Each row below holds a small network's activations on one input, seen along a few directions.
Each table varies a few parts of the input and shows all the possible inputs, shuffled.
Descriptions start from the smaller parts, as in this example, which fits no table here: one of 8 places around a ring, together with either a single point or one of 9 places around a ring or (one of 2 separate values, together with one of 6 places along a line).
Shared parts are said once, and a part with two or three values counts as separate values.

Other details of the inputs shift rows strongly along two fixed directions, in all tables alike. That doesn't count.

Rows:
R1: [ 1.57 -0.41 -0.51  0.63 -0.49 -0.28  0.91  0.60 -0.26 -0.56 -0.21  1.50
 -0.38 -0.87]
R2: [-2.00  0.59  1.02 -0.84 -1.07 -1.33 -0.83  0.65  1.17  0.11  0.44 -1.71
 -0.37  0.78]
R3: [ 1.14 -0.63  0.62  0.06 -0.18  1.30  0.35  0.31 -0.40 -0.67 -0.68  1.47
  0.46 -0.58]
R4: [ 1.05  0.03  0.26 -0.06  0.81  1.22  0.81 -1.04 -0.64 -0.95  0.23  0.80
  0.68 -0.08]
R5: [ 1.37  0.02 -0.26  0.51  0.77  1.60  0.37  0.31 -0.84 -0.45  0.28  0.56
  0.98 -0.04]
R6: [-2.40  0.58  1.04 -0.59 -0.62 -0.98 -1.07  0.60  0.84 -0.26  0.37 -1.60
  0.21  0.67]
R7: [ 1.26 -0.62 -0.81  0.16 -0.86 -0.36  1.32  0.55  0.09 -0.66  0.72  1.68
  0.02  0.06]
R8: [ 1.50 -0.45 -0.07 -0.03 -0.10  0.63  0.62  0.21 -0.54 -0.58 -0.79  1.43
 -0.30 -0.40]
R9: [-1.93  1.61  0.84 -0.07  0.30 -1.29 -0.40 -0.84  0.17 -0.17  0.08 -2.14
  0.04  0.64]
R10: [-1.54  1.41  1.10 -0.50  0.11 -1.61 -0.33 -0.67  0.60  0.21  0.17 -2.07
 -0.16  0.54]
R11: [-2.44  1.07  0.20 -0.29 -0.47 -1.30 -0.69  0.38  0.21 -0.57  0.17 -1.78
 -0.19  1.04]
R12: [-1.72  1.24  1.07  0.16  0.17 -0.60 -1.17  0.77  0.70  0.71  0.26 -2.24
  0.71  0.30]
R13: [-1.98  1.03  1.51 -0.42  0.21 -1.00 -0.79 -0.65  0.81  0.29  0.16 -1.99
  0.40  0.25]
R14: [ 0.86 -0.35  0.06  0.21  0.30  1.47  0.54  0.23 -1.09 -1.15 -0.68  1.14
  0.27 -0.52]
R15: [ 1.21 -0.79 -0.48 -0.49 -0.34  0.48  0.74  0.15 -0.14 -0.70  0.24  1.60
 -0.12  0.46]
R16: [ 1.67 -0.70  0.45 -0.19 -0.58  0.97  0.44  0.28 -0.03 -0.30 -0.66  1.45
 -0.19 -0.57]
R17: [ 1.93 -0.50  0.76 -0.45  0.00  0.81  0.86 -0.97  0.25 -0.02  0.30  1.21
  0.21 -0.09]
R18: [ 2.07  0.07 -0.20  0.27  0.35  0.88  0.64  0.38 -0.39  0.07  0.28  0.94
  0.48  0.13]
R19: [-1.20  1.87  0.24  0.56 -0.43 -1.97 -0.29  1.12  0.51  0.76  0.82 -2.03
  0.17  0.04]
R20: [-3.78 -6.14 -7.01  0.05  1.80  0.52 -3.62 -2.77 -0.07  5.22 -1.90  0.55
 -3.71 -1.69]
R21: [ 1.66  0.12 -0.46  0.71  0.49  1.11  0.51  0.18 -0.87 -0.26  0.14  0.79
  0.70  0.26]
R22: [ 1.07 -0.34 -0.27  0.41  0.11  0.95  0.61  0.07 -1.03 -0.89 -0.87  1.34
 -0.11 -0.27]
R23: [-1.52  1.44  0.64  0.09 -0.29 -2.47  0.02 -0.30  0.77  0.40  0.73 -1.88
 -0.28  0.05]
R24: [ 2.16 -0.19  0.27  0.12 -0.02  1.24  0.44  0.45  0.16  0.43  0.40  0.98
  0.46 -0.08]
Description of these inputs: one of 4 separate values, together with either a single point or one of 5 places around a ring.
Changing only the choice among 4 separate values turns R5 into R4. The same change can be made to R12. Which row results? -> R13
A walk changes only the place on the ring of 5. It starts at R2 and steps to R15. List the rest of the walk in order. -> R11, R20, R6
Change only the choice among 4 separate values in R22. List by row number the other rows that result. -> R9, R11, R21
Which other rows agree with R22 in the choice among 4 separate values? List them by row number. -> R1, R3, R8, R14, R16
